-6; -28; -33; -1
The entry just right of -28?
A: -33
The entry just right of -33?
A: -1

Questions about the array below.
1) The last entry of the smallest entry's row?
2) The 5th entry, reading row by row?
3) The 3rd entry on the diagonal from the top-right corner?
4) The smallest entry in the first column?
5) The entry just right of the smallest entry?
6) The last entry, reading row by row?
7) The bottom-left entry?
8) The second entry on the diagonal from the top-right corner?
[[ 12   1  -6  -7]
 [  7  -1   7 -12]
 [  0  -9   9 -18]
 [ 13  -2 -20   9]
 [ 16   6 -14  10]
 [ 12 -27   1  -1]
 [ 11  -1   1   1]
 [ 14  -1  -2   9]]
1) -1
2) 7
3) -9
4) 0
5) 1
6) 9
7) 14
8) 7

(55, 4, 19, 83, 91)
Give the entry just left of 91.
A: 83
Give the entry at the centre.
A: 19
Give the 2nd entry.
A: 4
